Each row below holds a small network's activations on one input, seen along a few directions.
In each table, some parts of the input vary, and every possible input appears once, in random order.
Descriptions start from the smaller parts, as in this example, which fits no table here: one of 5 places around a ring, together with either a single point or one of 9 places around a ring or (one of 3 separate values, together with one of 6 places along a line).
Shared parts are said once, and a part with two or three values counts as separate values.
(in the rows, 100 means zero)

Other details of the inputs vary at random and push rows far along two fixed directions, the same in every table; ignore that.

Table:
R1: 98; 76; 101; 67; 63; 114; 121; 77; 98; 125; 105
R2: 128; 65; 105; 83; 95; 102; 86; 102; 96; 112; 84
R3: 97; 64; 96; 58; 103; 94; 114; 73; 113; 78; 73
R4: 103; 69; 92; 79; 73; 128; 111; 74; 93; 104; 85
R5: 30; 122; 26; 147; 84; 85; 124; 108; 114; 81; 53
R6: 92; 62; 94; 38; 94; 79; 128; 86; 106; 90; 101
R7: 113; 68; 101; 80; 91; 118; 132; 68; 95; 118; 100
R8: 94; 126; 117; 118; 95; 108; 113; 99; 113; 110; 122
R9: 101; 132; 126; 133; 96; 107; 100; 102; 126; 100; 139
R10: 93; 138; 118; 109; 96; 118; 101; 124; 106; 106; 127
R11: 105; 76; 88; 74; 79; 129; 108; 93; 86; 98; 95
R12: 118; 66; 105; 90; 88; 114; 121; 66; 104; 109; 114
R13: 102; 64; 87; 68; 73; 123; 124; 64; 96; 124; 87
R14: 104; 56; 100; 82; 104; 97; 95; 69; 75; 98; 84
R15: 94; 81; 114; 51; 98; 85; 117; 81; 118; 96; 101
R16: 105; 133; 147; 118; 116; 103; 61; 124; 118; 117; 138
R17: 34; 120; 37; 149; 95; 85; 130; 114; 111; 81; 55
R18: 113; 121; 137; 118; 128; 114; 61; 114; 115; 116; 120
R19: 109; 144; 134; 114; 105; 117; 101; 124; 108; 100; 148
R20: 112; 66; 89; 71; 87; 79; 105; 111; 93; 120; 104
R21: 121; 99; 100; 101; 110; 103; 76; 130; 97; 99; 95
R22: 130; 70; 80; 74; 92; 93; 100; 98; 76; 102; 76
R23: 93; 116; 119; 112; 118; 92; 78; 120; 83; 84; 118
R24: 101; 122; 112; 121; 97; 104; 104; 111; 115; 93; 144
R25: 114; 69; 95; 80; 92; 121; 121; 91; 83; 93; 104
R26: 107; 138; 114; 107; 108; 86; 86; 110; 84; 100; 122
R27: 122; 64; 84; 70; 97; 95; 103; 81; 59; 94; 84
R28: 106; 36; 81; 68; 100; 97; 95; 96; 80; 103; 88
R29: 119; 117; 110; 98; 90; 84; 93; 102; 102; 121; 100
R30: 107; 117; 129; 108; 125; 106; 76; 89; 95; 108; 114
R31: 98; 104; 116; 101; 110; 91; 78; 126; 104; 110; 129
R32: 132; 58; 87; 74; 85; 92; 104; 78; 81; 110; 64
R33: 118; 122; 114; 116; 112; 103; 76; 93; 86; 92; 90
R34: 98; 113; 110; 81; 124; 104; 91; 113; 117; 66; 99
R35: 103; 61; 91; 70; 82; 121; 132; 69; 93; 123; 85
R36: 101; 116; 124; 78; 124; 103; 99; 90; 129; 90; 99
R37: 111; 100; 102; 116; 101; 120; 98; 102; 104; 77; 123
R38: 123; 135; 125; 110; 119; 106; 80; 89; 91; 109; 106
R39: 50; 141; 48; 152; 106; 55; 108; 87; 108; 98; 61
R40: 99; 109; 106; 126; 96; 103; 107; 115; 107; 77; 127
R41: 115; 130; 133; 126; 110; 132; 92; 103; 108; 90; 117
R42: 118; 54; 95; 72; 87; 85; 105; 119; 83; 107; 93
R43: 113; 120; 124; 107; 100; 91; 79; 123; 116; 123; 116
R44: 137; 147; 129; 115; 115; 109; 72; 109; 108; 117; 104
R45: 48; 117; 22; 159; 114; 60; 107; 100; 132; 109; 32
R46: 97; 103; 118; 113; 115; 95; 73; 138; 98; 95; 117
R47: 97; 118; 100; 111; 102; 131; 97; 117; 98; 90; 100
R48: 96; 110; 107; 113; 97; 109; 115; 116; 96; 86; 115
R49: 90; 67; 89; 73; 98; 76; 109; 85; 75; 107; 108
R50: 42; 115; 35; 151; 127; 70; 95; 97; 97; 72; 54
R51: 91; 66; 103; 75; 93; 79; 108; 69; 82; 116; 102
R52: 51; 127; 41; 149; 109; 56; 109; 107; 91; 75; 55
R53: 102; 48; 92; 88; 102; 97; 89; 85; 94; 105; 79
R54: 96; 59; 100; 44; 98; 85; 123; 98; 100; 75; 94
R55: 116; 120; 126; 134; 104; 125; 86; 97; 118; 82; 126
R56: 97; 132; 115; 98; 84; 121; 96; 115; 106; 108; 131
R57: 125; 118; 113; 103; 100; 91; 86; 130; 88; 97; 103
R58: 117; 133; 142; 113; 103; 143; 82; 113; 107; 98; 116
R59: 36; 131; 50; 147; 90; 85; 128; 97; 126; 104; 65
R60: 117; 127; 103; 102; 97; 83; 89; 119; 96; 110; 110
Description of these inputs: one of 6 places around a ring, together with either a single point or one of 4 places along a line or one of 5 places around a ring.
The inputs of R10 and R35 match in every part but the place on the ring of 6. If R60 is changed in the same way as R10 into R35, which row does it become? -> R44
The inputs of R21 and R45 match in every part but the place on the ring of 6. If R37 is changed in the same way as R21 into R45, which row does it become? -> R12
Which other rows agree with R51 in the place on the ring of 6? List them by row number. -> R1, R8, R9, R15, R16, R29, R39, R43, R59
Change only the place on the line of 4 in R41. List by row number the other rows that result. -> R4, R55, R58
Which other rows agree with R5 in the place on the ring of 6? List them by row number. -> R17, R23, R40, R42, R46, R48, R52, R54, R57
Start at R24 and move only the place on the line of 4, one step at a time. The first step leads to R19. Which rows follow, in order? -> R10, R56

Table:
R61: 88; 72; 66; 97; 96; 62; 108; 111; 82; 100; 86
R62: 145; 72; 147; 44; 99; 102; 81; 95; 85; 121; 124
R63: 136; 65; 112; 70; 87; 107; 89; 95; 71; 116; 98
R64: 80; 25; 53; 59; 85; 78; 147; 45; 95; 103; 56
R65: 129; 133; 141; 116; 114; 136; 72; 113; 102; 94; 117
R66: 108; 71; 91; 87; 61; 117; 131; 81; 90; 129; 105
R67: 135; 148; 164; 99; 118; 116; 52; 152; 98; 91; 151
R68: 112; 64; 119; 61; 88; 118; 116; 93; 85; 92; 125
R69: 76; 128; 56; 156; 110; 72; 83; 112; 99; 102; 65
R70: 46; 142; 63; 149; 87; 88; 124; 120; 126; 95; 103
R71: 116; 129; 141; 97; 119; 112; 80; 105; 116; 95; 117
R72: 78; 132; 65; 149; 115; 97; 90; 107; 110; 91; 64
R73: 128; 156; 176; 108; 122; 141; 64; 141; 111; 76; 164
R74: 90; 50; 78; 61; 63; 90; 149; 61; 102; 132; 96
R75: 139; 73; 157; 48; 97; 124; 99; 79; 92; 115; 139
R76: 69; 146; 82; 141; 124; 77; 87; 108; 128; 89; 77
R77: 59; 132; 60; 135; 115; 81; 98; 122; 118; 72; 76
R78: 91; 21; 52; 74; 72; 101; 143; 50; 76; 109; 61
R79: 141; 74; 132; 75; 92; 137; 98; 85; 83; 105; 117
R80: 61; 126; 64; 130; 114; 88; 108; 114; 115; 70; 80
R81: 71; 139; 80; 144; 122; 60; 79; 114; 116; 103; 81
The inputs of R65 and R80 match in every part but one. If R72 is changed in the same way as R65 into R80, which row does it become? -> R77
What do these inputs look like to the network? -> one of 3 separate values, together with either a single point or one of 6 places along a line
Change only the place on the line of 6 in R64. List by row number the other rows that result. -> R62, R71, R75, R76, R81

Table:
R82: 128; 84; 124; 61; 77; 110; 113; 118; 74; 107; 127
R83: 98; 137; 117; 131; 105; 114; 75; 105; 124; 116; 124
R84: 106; 129; 110; 128; 98; 107; 89; 110; 108; 119; 111
R85: 108; 138; 119; 141; 104; 106; 88; 120; 105; 121; 114
R86: 110; 59; 105; 71; 78; 100; 127; 106; 82; 113; 120
R87: 87; 85; 33; 113; 129; 43; 110; 78; 94; 113; 50
R88: 98; 70; 106; 49; 87; 95; 133; 80; 97; 93; 96
R89: 91; 116; 80; 130; 99; 110; 105; 103; 96; 87; 88
R90: 74; 105; 46; 109; 82; 82; 118; 80; 104; 110; 57
R91: 101; 124; 110; 133; 99; 109; 83; 109; 114; 120; 119
R92: 71; 97; 90; 125; 114; 106; 112; 79; 119; 84; 87
R93: 80; 114; 80; 117; 102; 109; 108; 86; 107; 81; 82
R94: 116; 83; 143; 64; 93; 121; 99; 98; 109; 104; 151
R95: 93; 119; 115; 125; 113; 126; 86; 96; 118; 87; 119
R96: 135; 95; 138; 53; 78; 121; 102; 117; 80; 105; 140
R97: 84; 126; 101; 117; 109; 92; 110; 86; 118; 105; 79
R98: 129; 112; 108; 110; 121; 126; 66; 141; 132; 75; 77
R99: 125; 35; 87; 37; 88; 94; 113; 123; 118; 94; 73
R100: 94; 127; 130; 122; 116; 108; 90; 92; 128; 110; 113
R101: 91; 105; 94; 143; 105; 114; 97; 110; 100; 96; 107
R102: 114; 88; 141; 56; 97; 109; 118; 92; 101; 97; 124
R103: 82; 106; 67; 110; 135; 70; 80; 106; 90; 121; 61
R104: 75; 103; 57; 121; 94; 102; 115; 85; 101; 85; 72
R105: 125; 120; 112; 128; 126; 80; 68; 103; 87; 70; 109
R106: 101; 115; 106; 123; 104; 60; 55; 106; 96; 101; 80
R107: 114; 139; 110; 124; 95; 104; 90; 119; 93; 117; 99
R108: 92; 39; 79; 67; 71; 94; 130; 88; 92; 112; 112
R109: 130; 87; 142; 66; 84; 121; 103; 115; 90; 110; 152
R110: 83; 116; 92; 111; 109; 107; 110; 85; 106; 77; 75
R111: 80; 96; 65; 112; 140; 91; 83; 106; 79; 89; 64
R112: 91; 82; 44; 120; 104; 30; 102; 73; 92; 101; 53
R113: 130; 96; 144; 54; 85; 122; 102; 107; 93; 104; 146
R114: 113; 146; 112; 119; 93; 110; 84; 115; 100; 114; 104
R115: 107; 76; 113; 64; 82; 108; 115; 97; 99; 105; 129
R116: 90; 109; 71; 129; 95; 104; 111; 106; 84; 88; 74
R117: 86; 126; 83; 107; 95; 95; 102; 86; 112; 106; 77
R118: 73; 108; 62; 112; 97; 102; 114; 80; 104; 79; 66
R119: 66; 94; 58; 115; 94; 82; 120; 71; 118; 111; 66
R120: 135; 72; 144; 35; 122; 103; 77; 130; 68; 111; 136
R121: 105; 122; 110; 131; 104; 123; 92; 112; 99; 92; 114
R122: 99; 68; 122; 61; 96; 100; 129; 83; 105; 99; 114
R123: 100; 114; 108; 135; 104; 124; 86; 110; 105; 95; 121
R124: 101; 136; 116; 130; 110; 128; 83; 109; 110; 88; 120
R125: 97; 121; 111; 130; 107; 127; 83; 103; 112; 91; 123
R126: 106; 141; 112; 117; 98; 109; 87; 104; 110; 113; 107
R127: 106; 76; 113; 53; 85; 104; 122; 87; 98; 99; 116
R128: 121; 100; 150; 65; 97; 121; 99; 104; 108; 101; 149
R129: 76; 105; 80; 122; 105; 108; 110; 84; 111; 84; 86
R130: 110; 34; 64; 46; 111; 55; 127; 87; 73; 99; 92
R131: 97; 132; 129; 118; 115; 105; 95; 93; 123; 108; 105
R132: 132; 124; 112; 106; 116; 108; 64; 140; 141; 106; 75
R133: 95; 95; 98; 65; 86; 100; 118; 92; 101; 92; 105
R134: 102; 127; 97; 132; 96; 96; 101; 112; 97; 119; 91
R135: 118; 28; 80; 49; 88; 43; 121; 81; 70; 90; 98
R136: 120; 84; 140; 66; 87; 123; 96; 105; 104; 108; 157
R137: 69; 93; 51; 117; 87; 82; 119; 77; 112; 114; 68
R138: 113; 66; 105; 66; 76; 100; 129; 107; 77; 110; 114
R139: 100; 137; 120; 105; 108; 103; 97; 92; 115; 103; 91
R140: 104; 129; 116; 144; 104; 107; 82; 118; 111; 122; 120
R141: 89; 108; 86; 140; 103; 108; 106; 108; 95; 93; 93
R142: 87; 22; 84; 35; 88; 69; 99; 105; 66; 104; 79
R143: 83; 113; 67; 114; 92; 109; 106; 91; 98; 83; 76
R144: 84; 44; 97; 61; 90; 92; 135; 72; 108; 101; 105
R145: 120; 93; 121; 50; 78; 115; 107; 103; 89; 101; 129
R146: 100; 127; 89; 124; 96; 116; 96; 110; 91; 86; 92
R147: 113; 44; 113; 50; 82; 62; 87; 103; 72; 92; 105
R148: 62; 87; 57; 119; 95; 84; 115; 69; 123; 113; 73
R149: 74; 89; 77; 114; 120; 86; 67; 109; 81; 83; 60
R150: 95; 76; 100; 98; 86; 99; 115; 113; 98; 109; 126
R151: 87; 86; 97; 101; 106; 109; 118; 75; 106; 87; 87
R152: 133; 91; 140; 59; 81; 120; 105; 115; 84; 108; 145
R153: 98; 68; 66; 88; 73; 89; 126; 77; 86; 124; 72
R154: 111; 113; 125; 124; 113; 87; 47; 114; 86; 70; 97
R155: 99; 139; 126; 118; 126; 89; 38; 131; 94; 115; 91
R156: 67; 93; 65; 113; 105; 95; 128; 71; 109; 80; 59
R157: 85; 126; 89; 116; 101; 95; 103; 87; 117; 107; 84
R158: 124; 134; 111; 125; 155; 98; 67; 116; 90; 80; 112
R159: 109; 137; 116; 140; 108; 121; 90; 124; 92; 90; 109
The inputs of R102 and R97 match in every part but one. If R108 is changed in the same way as R102 into R97, which row does it become? -> R91
The inputs of R158 and R87 match in every part but one. If R98 is changed in the same way as R158 into R87, which row does it become? -> R132
What do these inputs look like to the network? -> one of 3 separate values, together with either a single point or one of 5 places around a ring or (one of 4 places along a line, together with one of 5 places along a line)
Change only the place on the line of 4 in R129. List by row number the other rows that result. -> R93, R95, R118
Change only the place on the line of 4 in R114. List by row number the other rows that result. -> R84, R91, R153

Table:
R160: 120; 108; 121; 92; 96; 112; 92; 124; 94; 107; 117
R161: 125; 109; 130; 94; 97; 110; 87; 112; 82; 102; 120
R162: 98; 140; 108; 129; 120; 89; 68; 110; 115; 106; 90
R163: 124; 20; 86; 44; 83; 104; 114; 64; 74; 106; 71
R164: 113; 106; 132; 82; 102; 119; 100; 107; 108; 82; 127
R165: 45; 108; 28; 144; 97; 70; 117; 109; 116; 90; 58
R166: 81; 144; 110; 129; 103; 105; 99; 104; 122; 108; 113
R167: 130; 70; 134; 56; 110; 113; 92; 98; 84; 90; 119
R168: 84; 90; 62; 116; 93; 83; 118; 72; 104; 119; 70
R169: 85; 60; 65; 97; 85; 83; 120; 94; 90; 103; 84
R170: 99; 138; 128; 120; 104; 133; 95; 106; 115; 92; 123
R171: 39; 123; 47; 133; 104; 60; 122; 98; 133; 86; 69
R172: 122; 26; 84; 59; 76; 114; 130; 55; 76; 115; 80
R173: 117; 103; 124; 99; 100; 108; 85; 112; 85; 100; 126
R174: 110; 144; 117; 117; 108; 109; 79; 125; 98; 96; 116
R175: 107; 112; 126; 89; 121; 88; 82; 110; 103; 98; 115
What do these inputs look like to the network? -> either one of 6 places around a ring or (one of 2 separate values, together with one of 5 places around a ring)
